Small tables with named rows and columns. After each table, cells are looked up by row and column.

reta
           roro  limazi     vur
vizifoz  75.351  16.683  18.306
vem      69.642  16.338  22.407
nep      69.031  18.950  21.787

vur of vem = 22.407
limazi of vizifoz = 16.683
roro of vem = 69.642
limazi of nep = 18.950
roro of vizifoz = 75.351
vur of vizifoz = 18.306
roro of nep = 69.031
vur of nep = 21.787

zuvuboz.csv
,tageb,nub,lol,pasevuz,nisif,zal,tosuv,ger,tofup
mot,651,769,343,262,294,569,420,513,518
rav,385,726,343,312,294,640,322,405,356
vuk,442,650,400,221,368,606,354,535,411
bolure,643,769,456,321,420,687,420,694,518
nisusa,585,705,456,208,420,569,370,694,356
patodu,651,645,358,208,294,687,381,479,420
buzori,454,647,407,226,371,600,368,529,416
fen,443,645,410,232,361,601,366,529,420
revopep,442,659,414,224,378,604,354,533,403
zapasun,447,657,419,231,372,600,360,536,415
nitakup,385,723,347,321,297,636,322,405,357
disi,456,654,398,228,368,592,357,538,412

buzori, ger => 529
nitakup, lol => 347
revopep, tofup => 403
rav, tosuv => 322
mot, lol => 343
revopep, nub => 659
bolure, tofup => 518
disi, lol => 398
vuk, tosuv => 354

vof =
columns: lifite, mavivun, zupado, bem, ral, pek, piris
sep: [0.187, 0.006, 0.139, 0.185, -0.133, 0.401, -0.209]
puz: [0.221, -0.491, 0.092, 0.044, 0.246, 0.067, 0.192]
zim: [0.273, 0.311, 0.148, 0.258, 0.088, -0.101, -0.096]
zafolez: [0.145, 0.535, 0.099, 0.126, 0.322, 0.227, 0.152]
maz: [-0.077, 0.357, 0.157, 0.230, 0.261, 0.052, -0.132]
vasulab: [0.135, 0.071, 0.219, 0.075, -0.130, 0.220, 0.464]
fomu: [0.150, 0.542, 0.291, 0.131, 0.168, 0.299, -0.283]
refilu: [0.351, 0.424, 0.215, 0.143, 0.350, 0.345, 0.302]
bog: [0.184, 0.310, 0.210, 0.112, -0.011, -0.035, 0.420]
lusizip: [0.281, 0.685, 0.141, 0.311, 0.390, -0.011, 0.137]
direpo: [0.484, -0.087, 0.214, 0.275, 0.134, 0.385, 0.148]
nitefal: [0.061, 0.560, 0.062, 0.061, 0.264, 0.181, 0.195]
minum: [0.199, -0.774, 0.065, 0.192, 0.467, 0.230, -0.098]
sev: [0.117, -0.105, 0.215, 0.043, 0.542, 0.019, 0.101]

direpo, piris => 0.148
nitefal, zupado => 0.062
puz, bem => 0.044
zim, lifite => 0.273
vasulab, bem => 0.075
zim, mavivun => 0.311
sev, mavivun => -0.105
bog, pek => -0.035
sep, ral => -0.133
zafolez, zupado => 0.099
lusizip, lifite => 0.281
direpo, pek => 0.385
sev, ral => 0.542
Which row has the largest zupado? fomu

kor:
         fozag  boz  fimu  diguso  ret  leboke  zet  topase  vok
ker        214  119   110     164  123     133  125     175  215
zizu       115  119    99     117  199     108   62     172  146
bav        149  139   187     155  216     194   86     123  152
zisit      152  127   135     108  154     122  149     213  218
guv         90   86   144     125  130     150  144      88  102
rugid       69  150   210     149  187     140   64     121  186
nezerab    199  116   104     158  126     135  144     169  209
balanor    135   98    98     185  194      84  104     163  133
pelil       41  125   149     127  199      90   83     142  223
fur        106  111   236     158   64      82  123     138  109
tizu       101  199   216     151  182     179  123     124  137

What is the fimu of zisit in kor?
135
What is the vok of nezerab in kor?
209
What is the vok of zisit in kor?
218
What is the topase of tizu in kor?
124
What is the zet of zisit in kor?
149
What is the fozag of zizu in kor?
115
What is the fozag of pelil in kor?
41
What is the fozag of fur in kor?
106
What is the topase of zizu in kor?
172
What is the leboke of ker in kor?
133
What is the boz of balanor in kor?
98

lof.csv
,baz,sas,mudogi,retofe,paz,bomiz
viven,0.008,-2.662,-0.137,8.606,3.141,0.764
rok,2.180,5.321,0.993,-0.401,-0.815,1.005
doso,-0.660,2.117,-0.959,-4.486,-2.059,3.879
tudorum,-0.918,-2.470,-1.270,-1.863,0.403,-1.355
gimame,2.826,2.622,0.828,3.037,0.561,-1.491
nef,-3.760,2.934,-5.739,-3.809,1.709,-5.096
rov,-1.988,3.765,3.162,-6.700,-4.109,0.191
nar,3.974,-0.157,-0.902,1.853,1.272,-2.879
kof,-4.429,1.618,-4.078,-4.245,0.652,-6.830
mopuv,3.657,0.724,-0.683,2.464,0.704,-1.893
lenara,-4.496,2.734,4.388,-3.808,-5.203,1.008
kif,-1.313,3.667,-5.743,-2.847,4.061,-3.637

rov, mudogi -> 3.162
kof, mudogi -> -4.078
rok, paz -> -0.815
kif, baz -> -1.313
doso, bomiz -> 3.879
kif, mudogi -> -5.743
nar, retofe -> 1.853
kof, baz -> -4.429
lenara, baz -> -4.496
rov, bomiz -> 0.191

Table gima
,ruz,gudurad,ripeda,gutiz,zozasa
dor,5640,6729,9273,7520,2491
duru,4675,3125,6184,5543,2730
zemer,5277,5052,5151,4961,5096
suze,5169,5196,5027,5141,5209
tata,3164,6607,6988,4686,5420
bak,4074,2866,6338,7772,5705
tusazu,6248,5314,7647,2805,3125
tuzas,3230,6681,6907,4645,5563
kamul,7038,8272,7247,4853,5879
genebem,4014,2848,6373,7750,5793
salepa,6041,5513,4788,6801,3326
tisema,5438,3955,9536,7875,4043

What is the gutiz of tata in gima? 4686
What is the ruz of zemer in gima? 5277
What is the gudurad of suze in gima? 5196
What is the zozasa of tusazu in gima? 3125
What is the ripeda of kamul in gima? 7247
What is the gudurad of dor in gima? 6729
What is the ruz of dor in gima? 5640
What is the ruz of bak in gima? 4074
What is the gudurad of bak in gima? 2866
What is the ripeda of genebem in gima? 6373
What is the gudurad of salepa in gima? 5513
What is the ruz of tusazu in gima? 6248
What is the ruz of duru in gima? 4675
What is the gutiz of bak in gima? 7772
What is the ripeda of zemer in gima? 5151
What is the gudurad of tuzas in gima? 6681
What is the gutiz of tisema in gima? 7875
What is the gudurad of duru in gima? 3125
What is the zozasa of suze in gima? 5209
What is the ripeda of tata in gima? 6988

ruk
columns: nutuku, dukib, kig
zim: [24944, 23025, 23595]
gofo: [29591, 22760, 22963]
bupi: [16710, 22853, 22038]
ripoman: [33567, 25069, 22965]
ginor: [48232, 25463, 25679]
tuf: [3319, 17567, 18597]
paput: [13649, 23394, 23611]
paninu: [51328, 25481, 24283]
bug: [22905, 23430, 24217]
nim: [9717, 20478, 21029]
kos: [89797, 31734, 28243]

kos, nutuku -> 89797
bupi, nutuku -> 16710
kos, dukib -> 31734
ginor, nutuku -> 48232
kos, kig -> 28243
bug, kig -> 24217
gofo, dukib -> 22760
nim, dukib -> 20478
nim, kig -> 21029
ginor, dukib -> 25463
nim, nutuku -> 9717
paninu, kig -> 24283
bupi, kig -> 22038
tuf, nutuku -> 3319
ripoman, nutuku -> 33567
gofo, kig -> 22963
bug, dukib -> 23430
tuf, kig -> 18597

lar
            tum   lebuf    bisi   buzek  zigifi  veguzi  makimo
nidinub  -0.462  -0.404   0.339  -0.382  -0.154  -0.070  -0.511
rotidu    0.109  -0.193  -0.432  -0.130   0.427   0.074  -0.174
kevol    -0.163   0.042   0.053  -0.612   0.056  -0.207  -0.337
diz      -0.396  -0.245   0.161  -0.277   0.274   0.138   0.100
bopozon  -0.002   0.037  -0.208  -0.417   0.403  -0.133  -0.181
buzuk    -0.225   0.032  -0.117  -0.477  -0.522   0.428  -0.362
pokidu   -0.551   0.036   0.217  -0.449  -0.248   0.131  -0.288
vif      -0.185   0.248  -0.103  -0.596  -0.145   0.035  -0.534
zop      -0.746  -0.193   0.055   0.233   0.064  -0.346  -0.285
muvora   -0.336  -0.217  -0.085  -0.035  -0.028  -0.318   0.199
zoraret  -0.310  -0.195  -0.101  -0.029   0.506  -0.267  -0.487
bezo     -0.364   0.136  -0.126  -0.274   0.120   0.188  -0.622
kosa      0.178  -0.576  -0.234  -0.267  -0.362  -0.382  -0.523
bepapo   -0.420  -0.095   0.245  -0.462  -0.273  -0.354   0.269

What is the tum of bepapo in lar? -0.420
What is the buzek of pokidu in lar? -0.449
What is the tum of bezo in lar? -0.364
What is the veguzi of kevol in lar? -0.207
What is the lebuf of pokidu in lar? 0.036
What is the makimo of zoraret in lar? -0.487
What is the zigifi of vif in lar? -0.145
What is the bisi of nidinub in lar? 0.339
What is the lebuf of bopozon in lar? 0.037
What is the makimo of kevol in lar? -0.337
What is the bisi of pokidu in lar? 0.217
What is the tum of nidinub in lar? -0.462

